These are the activations of a small neural network, seen along a few directions. Each row is one input.
In each table, some parts of the input vary, and every possible input appears once, in random order.
A made-up example of a description, with smaller parts first: one of 5 places around a ring, together with either a single point or one of 9 places around a ring or (one of 3 separate values, together with one of 4 places along a line).
Shared parts are said once, and a part with two or three values counts as separate values.

Other details of the inputs shift rows strongly along two fixed directions, in all tables alike. That doesn't count.

Table:
x1: [ 55  16 -43  10  37  10   4 -27 -10  29   6  27   9  36  16]
x2: [-58 -19  46  39 -56  31 -16  38  31 -46 -50   4  13 -19 -39]
x3: [ 13 -10  -4 -47 -10 -21  10 -15 -28  31  -3 -53 -41 -36  26]
x4: [ 69  41 -68  47  73  -7  24 -25  23  36  14  73  47  86 -15]
x5: [-58 -47  20 -79 -66 -20  14  12 -25 -28  -5 -94 -67 -80  28]
x6: [-47 -34   2 -59 -38   8   3  17 -23 -45   7 -65 -55 -60  18]
x7: [ 18   4 -23  33   8  10  11 -15  27  -8  -8  41  35  47 -13]
x8: [-79 -37  18 -41 -49 -10  19  22  20 -68   1 -44 -26 -32   2]
x9: [ 97  28 -82 -36  79 -11  12 -49 -57  63  60   6 -26  26  55]
x10: [  0 -13 -30 -68  15 -22  13  -9 -38   7  38 -52 -53 -36  30]
x11: [-27   7  18  68  -9   8   1  23  60 -26 -29  59  54  44 -49]
x12: [ 19   2   4  12   0  -3   1 -19   4  14  -3   6  11  19   6]
x13: [ 50  15 -48 -56  42 -40  29 -35 -38  43  48 -30 -38   1  46]
x14: [ -9 -27  -5 -87 -12  -9   1 -14 -48  -7  33 -72 -69 -57  58]
x15: [ 69  46 -48  63  79   2  -2 -12   7  55  14  78  46  68 -30]
x16: [-32 -14 -21  27 -28  34   7  19  27 -47 -27  12  14   7 -25]
x17: [ 11  25 -65  80  39  16  26   3  65 -26  -4  95  76  97 -48]
x18: [-42 -12 -30  51 -19  26  15  25  54 -52 -28  43  43  37 -49]
x19: [ 19   3  42 -62   1 -35 -15  -9 -55  66  16 -69 -53 -68  35]
x20: [ -6  -3 -30  35  -4  17  14  -8  37 -32  -5  40  39  46 -18]
x21: [110  43 -26 -18  77 -31  -4 -59 -51 103  49   7 -15  22  43]
x22: [-56 -25  53  27 -58  26 -17  25  28 -42 -42   4  12 -15 -18]
x23: [ 96  47 -13 -30  73 -19 -17 -30 -72 103  41 -16 -31 -16  37]
x24: [-16   8  33  56  -4  16 -15  15  38 -17 -13  55  54  34 -38]
x25: [  9  40  11  73  47  -3 -14  21  39   2   2  88  71  58 -51]
x26: [ 61  47   1  35  70 -12 -23 -17 -10  48  32  62  41  43 -10]
x27: [ -2 -13  18 -32 -21 -19   1  -4 -22  26 -11 -53 -33 -39  17]
x28: [ 15  -1 -44 -17  12  10  11  -2 -21  -6  14 -11 -21  -4  11]
x29: [ 12  -3 -34   1   4  17   6 -13   1  -7   2   9   3  15  14]
x30: [-81 -38 100 -27 -88  11 -28  33   1 -37 -38 -57 -25 -75   7]
x31: [ -29  -39   62  -76  -71  -13  -12   -9  -42    8  -20 -106  -72  -88
   58]
x32: [-76 -55  37 -55 -86  -5  12   8   4 -64 -11 -70 -40 -57  21]
x33: [-61  -8  65  51 -34  28 -35  45  36 -54 -34  41  43  -1 -42]
x34: [-83 -31  51  34 -73   7   7  36  62 -65 -54  -2  26  -1 -37]
x35: [-50   1  50  45 -16   7 -25  45  31 -29 -25  33  39  -4 -54]
x36: [  6  31   5  72  35   4  -4  18  46   3  -5  80  67  61 -47]
x37: [ 87  29 -33 -29  52 -14  -2 -37 -61  83  23 -30 -37 -10  41]
x38: [ 51   5 -41 -77  46 -30  14 -47 -56  36  67 -43 -52 -14  60]
x39: [-79 -14  74  43 -53  28 -33  60  32 -63 -46  15  28 -30 -54]
x40: [ 26   5 -23  -7   5   9   5  -9 -16  15  -8 -13 -16  -6   9]
Each input here is: one of 5 places around a ring, together with one of 8 places along a line.
The inputs of x13 and x5 match in every part but the place on the ring of 5. If x8 is changed in the same way as x13 into x5, which row does it become?
Answer: x10
Start at x36 and move only the place on the ring of 5, one step at a time. The first step leads to x19. Which rows follow, in order?
Answer: x23, x30, x24
Which other rows does x34 become when the place on the ring of 5 takes its other values? List them by row number.
Answer: x12, x27, x31, x37

Table:
x41: [ -8  -4   4   7   3   9 -11   7  -3 -21   3   7   5  -3 -17]
x42: [ 12   3  14  26  -8   0  -5  -5   7  26 -22   8  16   5 -19]
x43: [-7  9 -2  5 13 -7 -1 16  8 -2 -2 17 11  6 -4]
x44: [ 10   6  30  21  -8  -1 -11 -13  10  15  -9  16  20  13   0]
x45: [ 13  -5   1 -43 -11 -22  11 -17 -29  31  12 -57 -44 -39  21]
x46: [-3 19 -2  8 10 -2  3 15  9 -6  2 11 10  3 -8]
x47: [112  43 -68 -20  89 -35  13 -54 -51  91  48   2 -15  26  26]
x48: [ 24   8  11  17  -5  15 -12  -7  -5  22 -24   5   5   2   9]
x49: [-35 -30  40 -66 -41 -10 -15   5 -38   2   9 -73 -53 -78  31]
x50: [ -7  -4  -4  10  11  14  -8   8  -1  -3  11  16   4   5 -12]
x51: [ -1  -8 -14   9   3  -7   7  -2  11   3  -8   7   9  12 -16]
x52: [  8   2 -14  14   0  18   6  -1   4 -13 -11   5   0  14   1]
x53: [  0   6   0   5  -2  -1   4  -8  11 -11  10  13  17  13   0]
x54: [  6  -8  15 -55 -10 -24   0 -23 -26  26  23 -44 -32 -32  44]
x55: [  9  19  31  17   4  -5 -12   9   3  23 -17   8  10  -2  -4]
x56: [-28   4  19   5 -14   1   4  23  17 -23  -9  -5  -2  -9 -10]
x57: [ 4 13 -2 -5 20 -8  4  8  0 16  8  2 -7  2  7]
x58: [101  37 -57 -25 100 -21  -9 -44 -62  87  61  15 -16  22  33]
x59: [-1 14  2 12 13 -4  5 13  9 -7 -1  8  4 10 -8]
x60: [ -8 -12  -6   7 -11  16   4   4   7 -12 -16  -1  -5   7   6]
x61: [ -2  -8 -13  13   1  -3  10  -1  11   6  -6   4   5  15 -15]
x62: [ -1   3  -4  13  10  15  -6   6  -3 -10  13  13   4   3 -15]
x63: [  1   3   2   8  -1   1   7  -9  13 -10  10  12  10  17  -1]
x64: [ -8  -6  -4   8 -16  16   2   4   9 -28 -21   0   2   2  -2]
x65: [-3 -4 -1  2  0 -6  0 -7 11 -6  6 19 17 16  3]
x66: [  8   4 -18   9  -3  15   1   1   1 -14 -11  11   7   8   2]
x67: [ -3   3 -12   7 -12  19   3   5   6 -17 -12   3   5   1   1]
x68: [  3   0   4  10   0  -2   7 -10  11 -12   8   9  10  20  -1]
x69: [-31 -17  11   2 -14  11 -14  18   1 -24  -3   7   6 -13 -14]
x70: [-17   6  13   5  -3  -5   1  18  13 -22 -11   2   5  -2 -12]
x71: [ -5  -6  -6  14  -9  -2  12   1  11  -7  -9  -3   3   7 -20]
x72: [-10  -3   8   5 -13  -3   1  -4  13 -23   2  12  17   9  -4]
x73: [ 18  -2  -1 -44 -11  -2   5 -16 -34  19   6 -53 -49 -37  42]
x74: [-11 -17  19 -60 -38 -25   6 -10 -31  18   3 -79 -50 -65  26]
x75: [ -5  -7  -3  11  12  11  -9   7  -2  -5   9  14   4   9 -12]
x76: [-9 12 -2  6 12 -4  1 16 11  1  1 14 11  6 -4]
x77: [ -2  -6   2   3   3  -7   1 -10  14  -8   4  15  14  20   2]
x78: [  3   1 -16  10  -2  -5   8  -1   6  -2  -5   7  11   6 -19]
x79: [  9   5  25  26   3  13 -26   3  -6  15  -7  17  14  -2 -15]
x80: [  1   0  -2  13  11  12  -7   5  -5 -12  10  11   4   6 -16]
x81: [-16   2   9   7   5  -4   3  17  13  -7  -6   5   2   6  -5]
x82: [-4 -4  1  6  1  0  5 -8 15 -3  9 15 10 19  3]
x83: [ 11  -3 -13 -16   0   8   4  -8 -13  14   0 -15 -22  -7  25]
x84: [  2  -3 -19   7  -1  14   0   2   3  -7 -12  15   7  11   5]
x85: [ -4  -3 -17   9  -1  -2   8   1  11   8  -3   8  12   8 -14]
x86: [-6  8  1  5 16 -8  0 13 11 -3 -4 14  8 10 -5]
x87: [-41 -35  31 -47 -54 -16   7   3 -10   1 -12 -70 -46 -58  15]
x88: [-22 -21   7 -21 -28 -13   4   3  -3   0 -11 -28 -13 -26   0]
x89: [-3 -6  3  7  2 -3  5 -9 14 -5  6 13 10 23  3]
x90: [-27  -7  11   5 -16  16 -11  16   1 -28   2   1   6 -16 -17]
x91: [  3  -4 -16   8   2  13   1  -1   6  -9 -14  11   5  14   4]
x92: [ -8  -4 -13   7 -10  19   1   6   9 -10 -13   8   6   5   5]
x93: [  0   2  -6   9   9  10 -11   7  -8 -13  10  17  10   0 -15]
x94: [-17   8  10   4  -5  -5   0  19  10 -20  -8   5   7  -6  -9]
x95: [ -5  -3   9   1  -6  -5   3  -9  12 -20   2   6  11  11  -1]
The inputs of x92 and x85 match in every part but one. If x64 is changed in the same way as x92 into x85, which row does it become?
Answer: x47
The inputs of x73 and x62 match in every part but one. If x91 is changed in the same way as x73 into x62, which row does it become?
Answer: x58
What do these inputs look like to the network?
Answer: one of 5 separate values, together with either a single point or (one of 2 separate values, together with one of 5 places around a ring)
Which other rows does x41 become when the place on the ring of 5 takes its other values? List them by row number.
Answer: x62, x80, x90, x93
Start at x53 and move only the place on the ring of 5, one step at a time. The first step leads to x72. Which rows follow, in order?
Answer: x95, x68, x63
List by row number the other rows that have the choice among 5 separate values in common with x57.
Answer: x43, x46, x55, x56, x59, x70, x76, x81, x86, x94
Which other rows does x65 become when the choice among 2 separate values takes its other values? List them by row number.
Answer: x72
Which other rows does x95 become when the choice among 2 separate values takes its other values? List them by row number.
Answer: x77

Table:
x96: [ 19   5  13  39   2   8 -12 -17  11  17  -6  40  35  30 -19]
x97: [  9   9  13  32  24  16 -28   2   2   5  14  43  34  18 -26]
x98: [ 60  29   0 -35  55 -26 -15 -15 -58  86  43 -19 -36 -19  43]
x99: [-87 -62  39 -60 -92  -5   3  15  -3 -53 -16 -86 -53 -83   1]
x100: [ 12  32   9  39  21   0  -4  10  17   7   2  32  26  16 -30]
x101: [ 11  10 -39  25   7   6  25 -11  27 -20   4  19  22  39  -8]
x102: [ 78  19  -1 -39  38 -37 -11 -53 -60 100  34 -38 -30 -20  41]
x103: [  9   9   7  37  21   6 -22  10  -1   9  11  42  31  16 -33]
x104: [  3 -21  -4 -65  -8 -28  22 -17 -34  11   6 -71 -55 -39  36]
x105: [-60 -45   3  10 -62  13  11   6  33 -56 -25 -13  11  -4 -23]
x106: [  0  -3 -26 -48   5 -14   5   0 -31  -2  18 -26 -27 -27  29]
x107: [-62  -9  73  13 -48  18 -20  34  24 -55 -18  -7  12 -32 -20]
x108: [  5   4 -49  13  13   3  20   3  20 -14  -6  30  27  31 -12]
x109: [ 16   8 -33  23   2  12  24 -16  26 -24   4  28  20  41   0]
x110: [ 77  20  -2 -43  42 -38  -8 -43 -63 100  38 -36 -32 -25  31]
x111: [ 66  38  12 -46  45 -36 -11 -23 -66  74  48 -39 -42 -38  44]
x112: [ 29  31   8  34  16  -5  -2  -8  16  23  -1  23  27  26 -10]
x113: [-33  -9 -29  25   4  23  12  26  24 -37   3  35  17  29 -19]
x114: [  0   9 -51  12  19   4  13   7  17 -19   1  34  21  25 -16]
x115: [-21 -34  -3 -44 -36 -10  14 -11 -16  -7   4 -54 -32 -37   9]
x116: [-45 -22 -14  18 -33  17  19  14  40 -38 -23   8  14  26 -11]
x117: [-15 -41   6 -42 -50  -5   9 -25 -10 -13   1 -49 -33 -33  28]
x118: [ 54  14 -45 -63  59 -11   6 -34 -55  55  59 -28 -48  -7  61]
x119: [ -7   3 -46  19  22  13  18   8  22  -8   7  31  10  32 -15]
x120: [-59 -30  80 -54 -77 -22 -10  21 -12  -7 -39 -78 -35 -88  17]
x121: [  0  -7 -37  15  22  23  -1  -6   6 -27  25  36  23  29 -17]
x122: [-94 -59  50 -61 -87 -11   9  26   3 -67 -31 -92 -62 -80   7]
x123: [-47  -5  43  22 -25  15 -30  34  26 -41 -23  26  31 -15 -20]
x124: [-68 -26  12   4 -65  11  22  28  44 -74 -27 -21   4 -15 -24]
x125: [ 29   3 -64  40   3  65  -3   5  -5 -16 -30  21   2  21 -13]
x126: [ 13  20   3  33  10  -4 -11   1  18  17 -20  35  40  25 -12]
x127: [ 21  17  32 -20  -4 -23   1  -7 -18  36   6 -36 -19 -31  13]
x128: [ 11  16  19  32  35   8 -24  11   7  -3   3  40  25  25 -19]
x129: [-75 -40  10  -1 -59  17  22  30  38 -54 -31 -18  -3 -11 -15]
x130: [  7   2 -48  17   8   3  17  -6  24 -14  -9  28  29  35  -2]
x131: [  7  15   7  36  18   5  -1  12  20  27 -10  34  27  28 -20]
x132: [ 60  28   6 -40  58 -16 -20 -23 -56  82  46 -17 -34 -17  50]
x133: [  1  21   6  31  20   1 -19  21   1   1  -4  44  35  12 -20]
x134: [  1 -10  56 -29 -27 -20 -11 -13 -20  19 -17 -42 -31 -29  27]
x135: [ -74  -50   49 -106  -83  -12   -9   15  -29  -48   -7 -107  -74 -104
   52]
x136: [ 10  16  14  37  32  -1 -16  18   3   2   0  39  23  23 -26]
x137: [-49 -33   2  18 -38  10  15  14  43 -61 -34  -4  10  14 -19]
x138: [ 11  18  10  37  30  -5 -11  12  13   9  -9  34  20  22 -32]
x139: [-73 -25  17   1 -52  16  15  33  23 -81 -10 -16  -2 -22 -19]
x140: [ 56   5 -43 -43  29 -14  20 -44 -32  54  32 -21 -38  11  59]
x141: [ 16  15  12  36  24  -5  -4   9  16  13 -15  30  26  29 -29]
x142: [ 18  18   9  32   5   3 -10  -6  15  12 -19  44  38  28  -4]
x143: [ 14  -6 -32  21  10   7  17 -14  22 -23  -7  30  14  48  -2]
x144: [ 12  12  13  38   8  11  -6  -3  21  22 -12  40  27  35  -3]
x145: [-62 -46  44 -79 -57  -7  -5  11 -24 -50  -2 -87 -67 -69  33]
x146: [ -9 -12 -37  16  11  13   4   4   4 -27  19  27  17  19 -23]
x147: [ 13   0 -41  15   2   9  15 -11  22 -19  -8  37  26  38   5]
x148: [  7  14   7  40  13   5  -5   3  23  27 -13  32  29  32 -10]
x149: [ 22  26  18  40   4   5  -2 -10  20   7  -7  35  31  31 -10]
x150: [  0   1 -37  18  30   6   9  10   6 -29  11  31  11  37 -18]
x151: [ 65  30 -49 -62  49 -32  22 -41 -53  55  54 -44 -51 -17  44]
x152: [ 60  21  -2 -25  44 -29 -14 -30 -50  80  36 -18 -24 -23  15]
x153: [  2  15 -32  15  23  20  10   1  12 -37  25  31  19  32  -9]
x154: [ 65  31  -4 -38  56 -32  -8 -24 -51  98  37 -27 -42 -25  41]
x155: [-59  -9  47  16 -44   2 -16  37  26 -33 -39   4  18 -28 -31]
x156: [ -7   3  28  36  -4  -3  -7   7  22  -2 -28  19  25  25 -23]
x157: [ 36  18 -12  60  10  58 -23  12 -13  14 -43  29  15   6 -21]
What do these inputs look like to the network?
Answer: one of 2 separate values, together with either a single point or (one of 5 separate values, together with one of 6 places along a line)
The inputs of x120 and x108 match in every part but the choice among 2 separate values. If x98 is changed in the same way as x120 into x108, which row does it become?
Answer: x113
The inputs of x151 and x100 match in every part but the choice among 2 separate values. If x118 is changed in the same way as x151 into x100, which row does it become?
Answer: x132
Which other rows does x155 become when the choice among 5 separate values takes its other values? List them by row number.
Answer: x100, x138, x152, x154
Which other rows does x96 become when the place on the line of 6 takes its other values? List them by row number.
Answer: x97, x102, x103, x110, x152
Which other rows does x119 become when the choice among 5 separate values takes its other values? List them by row number.
Answer: x99, x114, x122, x151
Which other rows does x128 become when the place on the line of 6 takes its other values? List them by row number.
Answer: x134, x136, x138, x141, x156
